Each row has a name. Each piece below is followed by the name of the row it came from, unless a question asks for something else. Each question is about the rows just above it.

[-19 -15 -15   9 -31   7   3   8  29   0   6  -6   7  -4 -25  17  46  17
 -11] = rer
[  7 -16  -8   3 -16   5  12   5   1   7  24 -15 -28  -6 -40  37  31 -16
  15] = Vukiz
[-47  80  35 -13  72 -23 -67 -23  15 -11 -22  10  25  10  34  -5  47  34
 -11] = Gofa
[ 55  46  46 -26  93 -22 -10  15 -23  44 -17 -45  33 -33 -31 -47  15  33
  17] = mobe
Go on from [ 33 -33 -31 -47] to the end of its row. -> [15 33 17]
Right after [55] comes -> [46]
which: [-47  80  35 -13  72 -23 -67 -23  15 -11 -22  10  25  10  34  -5  47  34
 -11] -> Gofa

[ 28  11 -79 -19  25  14  -7  -1  36 -31  23 -28 -26  -3  20 -13  18] = mobe
[ -5  -1  36  10  -4  10  -7  -1 -36  -3 -35  -5  -6 -34 -26 -11  32] = rer
[ 28  11 -79 -19  25  14  -7  -1  36  10  -4  10  11  37  -2  17   6] = Lafeb
Which row holds [10 -4 10 36 -1 -7] read backwards? -> Lafeb
Count the entries of [ 28  11 -79 -19  25  14  -7  -1  36  10  -4  10  11  37]: -> 14

[ 25 -10 -34  25  -8   3 -17  27  29 -25  25   0  28 -26 -11  20  51 -28
  19  40 -34 -38   5 -41  41 -29  -1  22 -31  21   8   5   0  17  18   5
 -14 -24  18   6 -11  30 -12 -26 -18  24 -26   7 -16  22   3 -13  16 -32
 -14   6  18] = gere
[ 28 -11 -33  23  -5   3 -15  26  28 -21  25   0  29 -23  -7  24  54 -26
  19  41 -33 -37   7 -42  42 -27  -2  22 -30  19   8   4   1  14  18   5
 -11 -22  16   7 -13  29  -8 -24 -14  23 -23   5 -13  22   2 -15  16 -31
 -12   7  21] = zavud
[ 73 -60 -43 -37  33 -38  14  -9  -5  22  -5 -14  18  31  50  73  86  -1
   8  37 -23 -44  14 -65  24  -6 -54 -14  -7 -31 -27 -29  -1 -54   1 -20
  13  -5 -33  13 -61 -11  58 -15  53 -26   6 -49  12  14 -38 -71   3 -17
  13  13  51] = gosu
[ 14 -29  13 -33  20 -32  47 -41 -23  16 -24   8 -31  41  21  21   4  27
  12  -2  28  16  -3   4 -36  23 -31 -46  35 -40 -23  -6 -16 -29 -37  11
  -1  15 -23  11 -21 -17  42   7  45 -30  18 -25  12   7 -28 -29   2  23
   3  15  19] = mobe
[ 34 -21 -28   0   8  -8  -5  11  11  -1  10  -5  20  -2  12  31  49 -12
   9  28 -22 -30   8 -37  28 -14 -15   9 -17   1  -4  -7   2  -9  12  -6
   1 -11  -2   6 -23   9  13 -14   8   3  -8 -12  -2  12  -9 -26   7 -19
   0   5  23] = pobu
[-20  37  23 -10   8  30 -30  18 -13  40  -5 -15  14   7  22 -23 -46  16
 -46 -43  12  26  10  39   0  21  27  31   3  14  11 -12  33 -11  34 -33
  42  24 -10 -16  26 -29  -5  34  -3  -6  29   5  24 -39  24  35 -26  19
  36 -22 -29] = Lafeb
[ 19  -6 -24  18  -5   3 -13  20  21 -16  18  -1  22 -18  -6  15  37 -20
  13  28 -24 -27   5 -29  31 -20   0  18 -22  16   6   3   1 -55   1   3
  -8 -16  13   5  -8  21  -8 -17 -12  17 -17   5 -10  15   3  -9  11 -23
  -9   4  13] = Bubu
[-19  -2   8  31 -21  -8  32 -15  17 -48   8  28 -25 -17 -45 -14  -2  -8
  46  24   9   6 -16   4 -16 -11   5 -26   9   3   5  32 -32  42 -36  50
 -46 -15  30  13  12  36 -21 -20 -18  21 -26  25 -26  35  -1   7  28  -2
 -40  20   5] = Vunu
[ -1  19   8 -26  16  18 -33  15 -19  48  -9 -24  19  14  37  -5 -26  14
 -51 -38   2  11  13  19   6  18  10  28  -2   3   1 -26  34 -31  36 -46
  47  21 -24 -17   6 -38   9  29   9 -17  30 -13  27 -41  12  13 -31  12
  41 -23 -19] = Vukiz
[ 19 -52  20 -50  28 -57  83 -72 -36  14 -40  17 -57  63  25  32   7  40
  29   1  45  24 -10   4 -63  33 -54 -84  58 -67 -39  -5 -36 -42 -70  27
 -13  20 -34  20 -35 -22  65   6  71 -48  22 -38  12  19 -49 -50   9  35
  -5  28  32] = Gofa
How many entries does [-19  -2   8  31 -21  -8  32 -15  17 -48   8  28 -25 -17 -45 -14  -2  -8
  46  24   9   6 -16   4 -16 -11   5 -26   9   3   5  32 -32  42 -36  50
 -46 -15  30] have? -> 39
[ 13  30 -15 -46  50 -36  42 -32  32   5] is which row, read backwards? -> Vunu
The rest of the row after [-54   1]: -> [-20  13  -5 -33  13 -61 -11  58 -15  53 -26   6 -49  12  14 -38 -71   3
 -17  13  13  51]

[-52  19  14  34  -7 -21   3   4   1 -14   8  54] : gosu
[  9 -15  11 -23   8 -48  -5 -29  24   4  -6  35] : gere
[-10 -83   5   2 -22 -29  12   7  15  11 -11 -14] : zavud
[ 19 -30  12  23  23  15  22  -8  44  -5  -6  15] : Vunu
[ -2 -56   6  -4  -4 -12 -26  -7  18  -2  16  43] : pobu
[-11  71 -20  26   5 -45   4  15   0   8  -2  46] : rer
[-14  -7  41  37  14 -27  -9 -28  28  21   8 -13] : Lafeb
[ 16  44  14  25  12  53   1  25 -34 -13   9  11] : Gofa
[ -5 -73  11 -51  13  19   0  -7  -7   1  16  15] : Vukiz
[ 33  71 -19 -32  -2  44   8 -20  -2   8  -4  58] : mobe
[-20  28  -1   4  25  33   2   1 -27 -17   3 -94] : Bubu
[-14  -7  41   3  25 -27  -9 -28  22  -6 -14 -31] : Nuvap
Right after [37] comes -> [14]
After [ 4 25], its row goes on with -> [ 33   2   1 -27 -17   3 -94]
Count the entries of [-20  28  -1   4  25  33   2   1]: -> 8
which: [ -2 -56   6  -4  -4 -12 -26  -7  18  -2] -> pobu
What comes right after [13] in the named rows? -> [19]

[-56  48   0  30  -4  10  35 -47   0  19 -58   7   0  36 -35   3  34 -37
  11  -1  36  -3 -30   9   0 -15  12  40 -17   4 -14 -45   2 -48  14  -5
 -39   0  14 -41  10 -31 -49   0  27 -33 -42   0  59  35  -1  -6  43   0
   0] -> zavud
[ 20  10 -11  35 -16  23   7  -9   1   0   8   3  23  58  -3 -24  61  -3
 -33 -18  28  -7  15 -12  30  -4 -31  53  -4 -10   8 -10  21  -6  26 -34
   0   9  13  -8 -11   1  -2  -5  67   0   0  13  60   1   9  -7  10   0
  16] -> Gofa
[ 17  -2  16  11   1   0  13   3   9  -3   0  -5  -4   6  -4   9  15  -6
   8  10   0  -6  -4  15  19 -10   7   0   0  -5   7  -6   6 -13   2   0
   0  -5  12 -11  22  20 -12  -9   9  -7  -1   6   4   0  22   8   5  -4
   0] -> Vukiz
[ 14  37  25  29 -20  45  62  50  17  17  31  23  12  55   0  11  42   7
   0  -4   0 -12  10   7  30 -11  -2  77  18 -12  17  29  13  48  12   9
  45  31  44   1 -15  24  10  33  53   0  15  25  67  11  -1  -6  44  48
  40] -> pobu
[  0  42 -27  23 -31  11  37  -2  17  35 -31  47   0  46 -21 -33   0 -11
  -5   0  50 -17 -29 -12  49 -10 -11  79 -33   0  -2  -7  -3 -49  26 -18
 -24   0  30 -25 -19  -7 -21 -32  31 -24 -33  24  62  22 -30   6  -5   4
   4] -> gosu
[-59   6 -31   0   0  -2   0 -86  -8 -23 -27 -19   3 -17 -39  11 -41 -40
  -5 -31 -20  15 -42  -7   0   5   0   0 -44 -49 -48 -78 -30 -85 -23 -15
   0  23 -29 -48   0 -60 -69 -86   0 -75   0 -22   0 -17 -17   7  -5 -10
 -30] -> rer
[ 16 -64   5 -41   0 -31 -41   0 -24 -55   3 -26  -8 -71   0   0 -72   3
   4  19   0   8   0  -3 -51   8   7 -67  -4  20 -14   3   7 -21   0  15
   8 -49 -59  11  10   8  27 -20 -67   9 -10 -27 -72 -48   0  20 -49   0
 -57] -> gere
[ 11   0  41 -19  27 -10 -39  15 -36 -15   0   0 -11 -44   8  18 -27  -4
  26  39 -24  20   3  52 -20   4   0 -66  -3   0   7  16  17  18  -8  31
  24 -17 -52   9  30  10   0  23 -24   0  24 -20 -54 -27  11  24 -46   0
 -27] -> mobe
which: [ 31 -24 -33] -> gosu
which: [62 50 17 17 31] -> pobu
After [ 7 -5], its row goes on with -> [-10 -30]
Go on from [-1 -6 43] to the end of its row. -> [0 0]

